Each row has a name. Each piece below is followed by the name of the row it came from, unless a question asks for something else. Each question is about the rows just above it.

97 96 105 90 108 86 111 77 100 133 72 119 187 94 119 28 103  sek
105 96 111 90 108 97 133 94 77 119 86 187 119 28 99 72 103  kune
105 96 111 90 108 97 112 94 77 119 86 156 119 39 99 101 103  rar
133 103 99 77 119 90 111 97 119 96 86 28 108 105 94 187 72 is which row reordered? -> kune
Put 28 72 77 86 90 94 96 97 99 103 105 108 111 119 119 133 187 back in order: which row is it? -> kune

147 189 125 167 104 52 107 138 : ped
150 38 83 165 101 78 166 86 : Guruk
125 132 107 17 92 93 118 34 : roga
38 78 164 86 83 150 101 166 : Tedip
38 83 101 164 166 150 86 78 is which row reordered? -> Tedip
Put 166 38 78 164 86 83 150 101 back in order: which row is it? -> Tedip
Put 125 52 107 138 104 167 189 147 back in order: which row is it? -> ped
166 101 150 83 86 164 78 38 is which row reordered? -> Tedip

74 90 112 62 30 102 92 95  lefi
78 123 144 65 130 106 122 88  mer
74 90 112 62 30 102 92 96  duno
91 30 102 112 96 90 62 74  kani
88 144 122 130 79 106 123 65  Vaf
62 112 92 96 90 102 73 30  diso
Put 65 78 88 106 122 123 130 144 back in order: which row is it? -> mer
30 62 74 90 92 96 102 112 is which row reordered? -> duno
Which row holds these entries in another order? 90 92 74 62 102 30 96 112 -> duno
Which row holds these entries in another order? 92 96 90 102 73 30 62 112 -> diso
122 144 88 79 123 106 65 130 is which row reordered? -> Vaf
Which row holds these entries in another order? 65 123 106 79 130 122 144 88 -> Vaf

79 132 47 141 180 63 129 = Komem
129 79 141 180 47 132 63 = zufe
129 142 132 79 47 180 63 = Lilo
47 63 79 129 132 142 180 is which row reordered? -> Lilo
Which row holds these entries in another order? 63 129 142 132 79 47 180 -> Lilo
find: 129 142 132 79 47 180 63 -> Lilo
Which row holds these entries in another order? 63 180 47 79 132 142 129 -> Lilo

127 120 177 44  sigi
177 44 127 119  tavep
84 90 96 160  Kon
Put 119 127 44 177 back in order: which row is it? -> tavep
160 84 90 96 is which row reordered? -> Kon
Put 177 127 120 44 back in order: which row is it? -> sigi
Which row holds these entries in another order? 44 120 127 177 -> sigi

106 89 123 110 100 54 49 40 109 118 -> boni
54 118 89 124 100 110 109 50 106 41 -> sare
49 100 124 118 89 109 106 41 54 110 -> guzug
Which row holds these entries in another order? 118 106 89 123 110 100 54 49 40 109 -> boni
Which row holds these entries in another order? 118 110 40 49 100 109 123 106 54 89 -> boni
Put 41 54 110 49 100 124 118 89 109 106 back in order: which row is it? -> guzug
Which row holds these entries in another order? 41 106 50 109 110 100 124 89 118 54 -> sare
110 54 41 106 109 89 118 124 100 49 is which row reordered? -> guzug

39 124 21 150 = mavub
21 150 123 39 = Simup
68 96 73 123 = tidov
Which row holds these entries in another order? 21 150 39 124 -> mavub
Put 68 73 123 96 back in order: which row is it? -> tidov

63 86 93 118 84 172 134 85 71 : sirad
85 83 63 71 118 93 134 86 172 : binu
133 63 85 71 93 86 84 172 118 : tivop
Put 118 172 84 86 93 71 85 63 133 back in order: which row is it? -> tivop
Put 63 71 83 85 86 93 118 134 172 back in order: which row is it? -> binu
63 71 84 85 86 93 118 134 172 is which row reordered? -> sirad
Which row holds these entries in another order? 83 93 172 118 71 134 63 86 85 -> binu
Which row holds these entries in another order? 86 172 85 83 63 71 118 93 134 -> binu
Which row holds these entries in another order? 118 133 63 85 71 93 86 84 172 -> tivop

108 63 117 97 83 = fen
134 108 97 63 117 = Vogov
107 117 83 97 63 = pifa
Which row holds these entries in another order? 63 83 97 108 117 -> fen
97 117 107 83 63 is which row reordered? -> pifa
Which row holds these entries in another order? 83 108 63 117 97 -> fen
Which row holds these entries in another order? 63 97 108 117 134 -> Vogov

96 97 97 105 104 99 95 88 107 94 99 101 100 100 106 102 96 102 102 98
 100 98 99 97 104 100 101 99 97 103 97 = Zuvad
108 98 91 95 100 96 95 98 101 91 95 107 108 100 92 105 98 106 101 99 98
 110 92 102 113 96 105 102 98 89 102 = mol
110 125 110 85 86 100 130 127 85 107 104 96 100 112 96 90 113 102 75 113
 113 115 86 83 93 105 85 115 116 109 100 = rabaf
95 102 91 101 100 92 101 92 113 89 110 96 102 106 98 105 98 96 108 107
 98 99 98 98 101 95 102 108 91 105 95 = zud
84 112 91 117 107 101 93 89 101 93 102 105 102 94 94 109 86 103 92 102
 113 90 103 99 104 100 102 97 99 93 100 = ses
121 108 93 97 107 102 115 96 106 137 127 72 101 93 123 86 116 106 77 47
 114 79 92 141 116 107 111 109 83 99 120 = Fol
55 43 74 103 120 80 69 13 184 34 81 97 94 117 104 105 91 59 142 120 72
 92 84 107 107 78 127 93 98 159 90 = Kopip
116 114 117 97 78 109 127 139 65 122 113 104 101 88 90 90 93 100 68 111
 108 104 113 100 98 100 104 100 104 82 74 = Dok
86 73 74 109 113 84 80 45 148 61 90 96 96 117 95 99 96 80 136 110 78 98
 91 118 104 78 130 95 100 134 98 = Timu
91 109 120 107 79 116 114 121 47 141 111 93 102 116 107 115 86 127 77 93
 108 101 83 106 123 99 72 106 96 97 137 = nenid
96 107 113 130 100 100 115 113 115 116 96 104 125 113 75 86 110 85 112
 85 93 110 83 85 127 100 101 105 109 86 90 = kabat
Put 110 105 113 101 96 98 98 107 91 108 102 108 100 98 101 99 96 95 92 92 91
 98 95 98 95 106 89 102 102 105 101 back in order: which row is it? -> zud
141 72 106 108 47 123 79 127 86 91 107 101 120 116 93 97 115 107 96 106
 93 111 99 116 102 114 109 137 77 121 83 is which row reordered? -> nenid
Which row holds these entries in another order? 112 109 96 100 113 115 100 93 110 115 105 96 86 75 85 86 127 85 83 125
 100 90 130 110 85 107 113 102 116 113 104 -> rabaf

73 105 103 109 112 104 102 98 88 73 96 91 61 111 130 130 64 71  zeliv
111 88 104 73 130 130 109 64 102 61 73 97 96 90 104 105 112 71  Radi
90 130 88 64 73 96 71 104 111 98 73 130 105 102 104 109 112 61  nulud
Which row holds these entries in another order? 61 64 71 73 73 88 90 96 97 102 104 104 105 109 111 112 130 130 -> Radi
71 73 105 103 109 112 104 102 98 88 73 96 91 61 111 130 130 64 is which row reordered? -> zeliv
Put 112 61 90 130 88 64 73 96 71 104 111 98 73 130 105 102 104 109 back in order: which row is it? -> nulud
Put 71 111 88 104 73 130 130 109 64 102 61 73 97 96 90 104 105 112 back in order: which row is it? -> Radi
111 71 96 98 105 104 102 90 61 112 130 73 88 64 109 130 73 104 is which row reordered? -> nulud

64 138 123 163 57 87 121 38 85 172 136 143 90 95 73 107 122 64 : duka
58 138 126 78 60 115 132 33 143 144 60 111 92 142 78 106 92 78 : num
58 138 126 78 60 115 132 33 143 144 60 111 138 142 78 106 92 78 : Fud
147 34 40 102 119 99 93 137 133 35 96 75 87 137 143 102 70 118 : lek
122 95 138 38 64 107 136 87 73 143 163 85 123 89 64 57 121 172 : Gaf
142 66 57 186 71 53 98 69 83 118 131 136 80 144 123 142 103 113 : Kav
126 64 65 58 132 98 78 159 56 46 120 64 122 85 142 116 106 145 : zure
85 56 120 159 64 46 97 65 142 145 78 106 64 58 122 116 126 132 : nimoz
126 64 65 58 132 98 78 159 56 46 120 64 122 85 142 116 106 135 : fuba
103 78 66 38 121 110 85 157 77 47 79 60 121 94 128 125 113 152 : Savib
Which row holds these entries in another order? 78 92 106 78 142 92 111 60 144 143 33 132 115 60 78 126 138 58 -> num
Put 107 122 64 85 57 172 163 64 143 73 138 38 123 87 89 136 95 121 back in order: which row is it? -> Gaf
Which row holds these entries in another order? 46 56 58 64 64 65 78 85 97 106 116 120 122 126 132 142 145 159 -> nimoz
Put 85 145 64 159 142 106 120 126 98 46 58 64 122 132 56 65 116 78 back in order: which row is it? -> zure
Which row holds these entries in another order? 38 57 64 64 73 85 87 90 95 107 121 122 123 136 138 143 163 172 -> duka
Put 145 126 64 65 58 132 98 78 159 56 46 120 64 122 85 142 116 106 back in order: which row is it? -> zure
Put 144 106 58 115 126 111 33 132 138 138 92 60 78 78 78 60 142 143 back in order: which row is it? -> Fud

115 99 100 108 112 101 82 114 60 105 135 139 74 57 68 128 91 69 74 99
 169 61 49 135 71 178 85 90 92 64 126 74 111 104 : kor
73 129 59 76 72 124 130 112 100 88 68 82 83 125 56 88 134 117 99 125 108
 82 54 118 118 91 105 98 156 97 111 106 146 92 : tabi
111 134 156 83 146 100 125 130 118 112 59 72 117 68 76 92 105 98 106 56
 82 97 73 118 125 88 99 129 123 108 54 88 91 82 : komok
82 112 98 73 157 76 83 117 68 108 118 54 129 88 118 97 111 100 92 125
 106 82 99 134 91 105 124 72 125 146 56 130 59 88 : vevi
130 112 98 125 82 88 108 156 118 111 99 118 83 59 134 68 82 146 91 92
 100 105 97 124 76 125 88 73 129 54 117 72 56 106 is which row reordered? -> tabi
88 68 82 83 125 56 88 134 117 99 125 108 82 54 118 118 91 105 98 156 97
 111 106 146 92 73 129 59 76 72 124 130 112 100 is which row reordered? -> tabi
Put 139 99 128 91 90 64 100 169 92 74 60 101 114 74 104 71 74 99 111 115 108
 61 85 135 82 69 49 57 112 178 126 135 105 68 back in order: which row is it? -> kor
54 56 59 68 72 73 76 82 82 83 88 88 91 92 97 98 99 100 105 106 108 111
 112 117 118 118 123 125 125 129 130 134 146 156 is which row reordered? -> komok
Which row holds these entries in another order? 54 56 59 68 72 73 76 82 82 83 88 88 91 92 97 98 99 100 105 106 108 111
 112 117 118 118 124 125 125 129 130 134 146 156 -> tabi

